These are the activations of a small network on made-up records, seen along a few directions, one row for each record.
Each row is followed by the record's values for the fields NIS, KUZI, MENO, VUPO, SIGI, FIMOM, SEZ.
Not every record has every field; a missing one is left out.
Other fields move the rows too, some of them a lot.
In the rows, 500 means zero.
Random noise pushes rows far along 13 fixed directions. That doesn't count. These rows show it; they differ only by the noise:
[581 434 553 594 498 520 431 670 416 566 435 424 363 482 493 785 446 586
 512 467 376 515 403 441 682 449]
[445 594 559 486 495 494 525 536 486 504 402 443 423 501 663 397 467 475
 413 474 542 486 614 585 705 565]
[401 613 476 452 647 388 495 479 476 433 419 488 608 661 549 404 567 453
 479 652 523 529 538 576 477 632]
[458 570 385 497 458 366 571 449 496 504 430 421 525 370 705 423 476 451
 492 529 619 401 603 556 697 599]
[638 312 433 577 396 526 549 570 662 648 547 451 593 415 411 339 385 597
 482 424 747 592 483 645 417 451]
[479 523 597 586 525 593 440 355 563 444 478 326 443 620 434 582 565 512
 379 520 404 678 449 372 504 492]
[490 442 366 538 474 445 520 616 672 270 440 295 501 492 555 524 426 625
 424 582 626 636 486 677 629 506]
[514 397 440 503 397 711 581 548 552 561 459 518 440 393 455 416 430 560
 407 481 617 536 535 607 564 382]
[468 539 592 526 554 355 444 612 454 525 532 490 493 522 475 625 427 505
 560 545 369 580 429 371 580 563]
[414 656 747 424 581 616 577 552 557 407 417 557 396 756 323 291 457 544
 211 512 534 492 548 394 510 449]
[391 607 599 378 547 384 582 596 576 416 657 513 420 507 514 417 367 448
 540 448 446 528 440 474 450 496]
[504 455 496 631 364 407 459 285 579 435 596 298 489 435 623 595 530 406
 458 452 578 626 522 526 549 470]
[605 551 649 504 431 572 557 227 483 550 512 466 371 528 455 462 599 358
 325 383 551 304 571 326 500 429]
[511 553 571 578 536 406 542 451 539 612 511 492 436 528 594 425 509 454
 507 351 467 547 514 405 508 512]
[829 276 475 575 562 452 388 514 541 519 475 486 526 576 403 599 659 467
 587 498 461 573 496 571 397 557]

[545 441 346 418 541 398 499 602 514 402 534 461 551 508 496 560 487 503
 591 649 548 427 467 666 487 564] : NIS=dibu KUZI=fekov MENO=rus SIGI=mide FIMOM=negi SEZ=koso
[432 600 585 353 600 509 559 415 440 559 649 642 503 584 389 429 525 361
 558 524 455 335 461 426 302 485] : NIS=dibu KUZI=lefa MENO=rus VUPO=nuzis SIGI=mide FIMOM=negi SEZ=bov
[573 442 582 409 628 432 323 793 512 417 337 437 530 638 542 554 465 568
 581 582 378 599 455 728 587 679] : NIS=dibu KUZI=nuta MENO=depar VUPO=mov SIGI=mide FIMOM=zodub
[486 538 454 482 517 741 619 273 429 619 381 621 346 530 588 431 666 393
 427 406 444 299 588 516 485 369] : NIS=dibu KUZI=lefa MENO=depar SIGI=mide
[163 563 373 502 440 679 617 334 479 442 550 651 580 534 463 443 499 495
 396 561 611 572 451 507 299 239] : NIS=dibu KUZI=nuta MENO=depar SIGI=mezin FIMOM=zodub SEZ=bov
[315 567 366 673 526 597 584 290 546 462 382 391 447 599 531 604 576 593
 372 554 439 568 405 350 541 350] : NIS=pab KUZI=fekov MENO=depar SIGI=mide FIMOM=negi
[589 508 531 584 451 442 480 342 523 462 526 371 549 511 391 575 563 496
 404 546 547 499 500 295 500 538] : NIS=pab KUZI=fekov MENO=rus SIGI=mezin
[585 416 564 543 412 524 485 237 442 566 496 580 446 518 450 666 639 379
 480 452 432 308 479 340 483 373] : NIS=dibu KUZI=lefa MENO=depar VUPO=nuzis SIGI=mide FIMOM=negi
[405 588 332 499 524 485 584 368 493 513 474 432 558 347 590 482 529 492
 582 511 479 487 475 328 506 570] : NIS=pab KUZI=nuta MENO=rus VUPO=mov SIGI=mezin FIMOM=negi
[590 455 524 462 414 454 540 675 391 491 512 687 310 348 616 580 472 396
 543 450 432 407 651 568 770 463] : NIS=pab KUZI=fekov MENO=rus SIGI=mide
[442 589 578 357 661 500 517 680 484 429 414 644 471 674 572 295 509 478
 488 547 501 536 627 728 489 588] : NIS=dibu KUZI=lefa MENO=rus VUPO=mov SIGI=mezin
[528 498 461 559 580 350 492 556 307 621 611 720 514 572 703 521 625 325
 691 348 532 452 575 734 316 428] : NIS=pab KUZI=nuta MENO=rus SIGI=mezin SEZ=bov
[485 415 691 554 461 317 298 469 457 447 643 533 636 610 384 721 497 417
 592 537 426 692 342 446 322 494] : NIS=pab KUZI=fekov MENO=depar VUPO=mov SIGI=mezin FIMOM=zodub
[353 596 600 483 485 407 460 478 596 247 469 355 493 637 560 456 442 532
 372 513 539 500 508 577 556 509] : NIS=dibu KUZI=nuta MENO=depar SIGI=mide
[590 466 536 474 468 660 569 502 602 630 543 569 415 453 437 308 462 531
 495 324 503 502 506 460 379 424] : NIS=dibu KUZI=nuta MENO=depar SIGI=mezin FIMOM=zodub SEZ=koso
[284 449 397 550 563 745 496 402 503 625 498 568 520 460 483 523 533 563
 618 545 280 768 357 474 376 405] : NIS=pab KUZI=lefa MENO=depar VUPO=nuzis SIGI=mide
[685 382 660 490 479 712 391 626 473 466 462 366 278 578 456 653 518 533
 402 444 401 517 500 649 629 462] : NIS=pab KUZI=fekov MENO=rus SIGI=mide
[567 534 429 559 574 487 534 419 573 378 314 540 474 563 548 336 656 526
 425 493 492 446 631 444 595 573] : NIS=pab KUZI=fekov MENO=depar VUPO=nuzis SIGI=mezin SEZ=bov
[372 499 476 584 419 451 701 459 511 741 568 814 488 434 520 357 437 435
 450 377 612 551 533 383 435 301] : NIS=dibu KUZI=fekov MENO=rus SIGI=mide FIMOM=zodub
[586 411 237 405 649 587 547 651 548 475 291 694 590 393 562 241 628 503
 641 623 442 640 681 649 554 692] : NIS=pab KUZI=nuta MENO=rus VUPO=mov SIGI=mide
[580 443 529 473 396 422 510 348 487 362 539 738 558 451 334 525 618 338
 389 656 538 509 648 291 506 489] : NIS=dibu KUZI=lefa MENO=rus SIGI=mezin FIMOM=zodub
[448 524 447 507 482 529 590 744 552 476 512 500 342 407 569 489 339 621
 497 455 466 534 506 524 691 435] : NIS=pab KUZI=lefa MENO=rus SIGI=mide SEZ=koso
[340 502 441 393 654 465 448 589 469 436 562 483 669 646 405 567 488 506
 603 688 483 649 310 660 242 521] : NIS=pab KUZI=fekov MENO=rus VUPO=nuzis SIGI=mide
[590 439 235 409 554 497 559 527 575 364 426 395 501 459 542 556 538 551
 582 572 527 345 404 670 482 512] : NIS=pab KUZI=fekov MENO=depar SIGI=mide FIMOM=zodub SEZ=koso
[562 491 611 556 301 375 500 409 729 322 573 258 514 414 515 447 380 529
 322 427 717 594 537 454 631 537] : NIS=pab KUZI=lefa MENO=rus VUPO=mov SIGI=mezin FIMOM=zodub
[373 553 473 620 619 774 455 543 481 630 351 330 408 669 609 529 546 642
 433 427 409 702 433 626 503 446] : NIS=dibu KUZI=nuta MENO=rus SIGI=mide SEZ=koso
[682 458 440 369 683 475 491 590 482 398 329 659 430 553 453 554 688 456
 564 616 255 474 539 421 574 682] : NIS=dibu KUZI=fekov MENO=rus SIGI=mezin FIMOM=zodub
[626 522 588 384 600 347 554 729 584 324 595 568 333 529 499 461 462 486
 579 350 407 402 474 493 487 531] : NIS=pab KUZI=fekov MENO=rus VUPO=nuzis SIGI=mezin SEZ=bov
[553 534 554 474 661 555 516 717 644 580 511 391 385 597 502 370 406 630
 570 400 358 621 435 518 471 596] : NIS=dibu KUZI=lefa MENO=rus SIGI=mide FIMOM=negi SEZ=koso
[421 488 635 508 422 368 387 519 428 330 547 548 463 532 504 702 460 489
 521 513 432 457 457 507 570 405] : NIS=pab KUZI=lefa MENO=depar VUPO=mov SIGI=mezin
[687 494 541 512 631 576 365 618 386 549 230 522 546 586 453 470 640 562
 492 615 377 505 644 458 661 727] : NIS=pab KUZI=nuta MENO=depar SIGI=mezin
[679 458 497 604 426 355 418 547 510 414 448 367 452 489 549 644 472 537
 450 531 554 350 577 547 747 552] : NIS=dibu KUZI=lefa MENO=depar SIGI=mide SEZ=bov
[631 411 534 635 604 491 397 667 466 857 407 409 629 547 581 396 473 616
 618 319 570 628 446 659 410 641] : NIS=pab KUZI=nuta MENO=rus VUPO=mov SIGI=mide
[583 458 510 583 562 502 533 571 568 472 405 724 469 589 413 383 584 537
 440 511 454 624 634 412 502 475] : NIS=dibu KUZI=lefa MENO=depar SIGI=mezin
[519 436 481 396 519 527 491 589 514 369 571 598 400 407 600 465 515 403
 656 531 354 668 618 645 565 564] : NIS=pab KUZI=fekov MENO=rus VUPO=mov SIGI=mezin FIMOM=negi
[455 582 831 280 577 405 433 690 568 390 607 504 447 611 398 495 364 496
 565 358 330 522 312 397 358 545] : NIS=dibu KUZI=nuta MENO=depar VUPO=nuzis SIGI=mezin FIMOM=zodub
[580 438 425 666 479 353 445 515 444 553 459 512 592 481 413 659 492 576
 538 614 479 440 466 333 614 513] : NIS=pab KUZI=fekov MENO=depar SIGI=mide SEZ=bov
[413 592 532 445 492 452 611 435 641 512 563 488 671 543 246 291 363 613
 409 536 633 424 404 277 319 505] : NIS=dibu KUZI=nuta MENO=depar SIGI=mezin
[396 385 466 522 534 687 415 547 408 533 438 633 407 489 600 629 588 449
 597 521 302 788 512 667 534 454] : NIS=dibu KUZI=fekov MENO=rus VUPO=mov SIGI=mezin FIMOM=negi

Here are new rows. What are their fields?
[457 572 457 292 502 692 594 456 639 401 486 376 425 378 577 241 480 464
 468 521 492 520 574 630 584 636] : NIS=pab KUZI=fekov MENO=rus VUPO=nuzis SIGI=mide
[447 496 505 503 538 550 492 621 576 368 455 569 516 559 458 400 519 545
 444 544 490 744 580 533 480 511] : NIS=dibu KUZI=nuta MENO=rus SIGI=mezin
[368 617 565 505 442 555 520 382 518 376 601 465 455 507 496 480 500 446
 399 494 503 560 553 413 502 448] : NIS=dibu KUZI=nuta MENO=rus SIGI=mezin SEZ=bov
[616 458 652 480 528 629 355 535 426 691 635 485 545 437 312 533 480 486
 632 560 281 650 470 329 443 657] : NIS=pab KUZI=lefa MENO=rus SIGI=mezin SEZ=bov
[513 300 555 414 260 654 514 575 551 683 734 478 504 217 333 595 222 527
 555 417 598 550 316 551 428 326] : NIS=dibu KUZI=nuta MENO=rus VUPO=mov SIGI=mide FIMOM=zodub
[275 645 566 430 566 687 494 494 459 372 378 532 398 646 527 404 517 514
 399 588 358 538 554 548 587 468] : NIS=pab KUZI=fekov MENO=depar SIGI=mide SEZ=koso
[457 584 499 504 565 508 560 475 469 547 431 431 523 611 555 497 520 548
 447 406 584 385 410 510 398 441] : NIS=pab KUZI=nuta MENO=depar SIGI=mezin FIMOM=zodub
[528 526 627 497 543 490 436 655 402 570 519 517 469 560 531 532 468 507
 552 410 455 502 492 566 474 498] : NIS=pab KUZI=nuta MENO=depar SIGI=mezin
[358 602 520 454 544 586 554 440 365 434 542 611 301 509 681 572 593 341
 559 362 403 441 497 593 397 324] : NIS=pab KUZI=fekov MENO=depar VUPO=mov SIGI=mezin
[564 352 254 444 427 549 583 572 535 353 532 676 528 269 379 517 514 509
 583 678 501 534 564 505 536 452] : NIS=pab KUZI=fekov MENO=depar SIGI=mezin
[544 348 596 552 415 588 507 567 516 577 561 686 428 493 293 611 429 536
 485 476 383 616 419 349 484 319] : NIS=pab KUZI=fekov MENO=depar SIGI=mide FIMOM=zodub
[506 470 416 515 434 555 511 590 477 333 508 477 326 423 640 642 524 490
 501 408 503 495 551 640 585 368] : NIS=dibu KUZI=nuta MENO=rus SIGI=mezin SEZ=koso
[625 449 621 443 410 525 428 437 602 613 571 247 562 409 437 435 392 520
 475 515 566 484 488 506 573 669] : NIS=dibu KUZI=lefa MENO=rus VUPO=nuzis SIGI=mide
[530 507 693 519 484 373 512 648 440 367 517 797 365 635 560 469 583 392
 424 330 538 505 665 550 512 339] : NIS=pab KUZI=nuta MENO=rus VUPO=nuzis SIGI=mezin
[504 463 445 434 561 559 590 470 493 326 522 652 349 615 539 573 678 376
 499 421 498 435 490 626 309 313] : NIS=dibu KUZI=fekov MENO=rus VUPO=nuzis SIGI=mezin FIMOM=negi
[429 691 663 432 607 467 541 605 487 464 564 626 446 587 475 302 466 466
 485 445 399 528 587 356 486 570] : NIS=pab KUZI=nuta MENO=rus SIGI=mezin SEZ=bov
[364 582 476 693 569 319 569 370 324 755 483 706 603 658 498 582 552 489
 493 420 556 357 417 330 333 332] : NIS=dibu KUZI=nuta MENO=depar SIGI=mide
[665 523 560 600 559 509 547 593 555 458 385 391 302 658 620 506 583 562
 383 257 554 459 535 598 546 443] : NIS=pab KUZI=fekov MENO=rus SIGI=mezin
[805 410 499 402 497 424 494 427 618 449 605 471 529 418 297 431 542 424
 573 560 446 399 528 381 439 654] : NIS=pab KUZI=fekov MENO=depar SIGI=mide
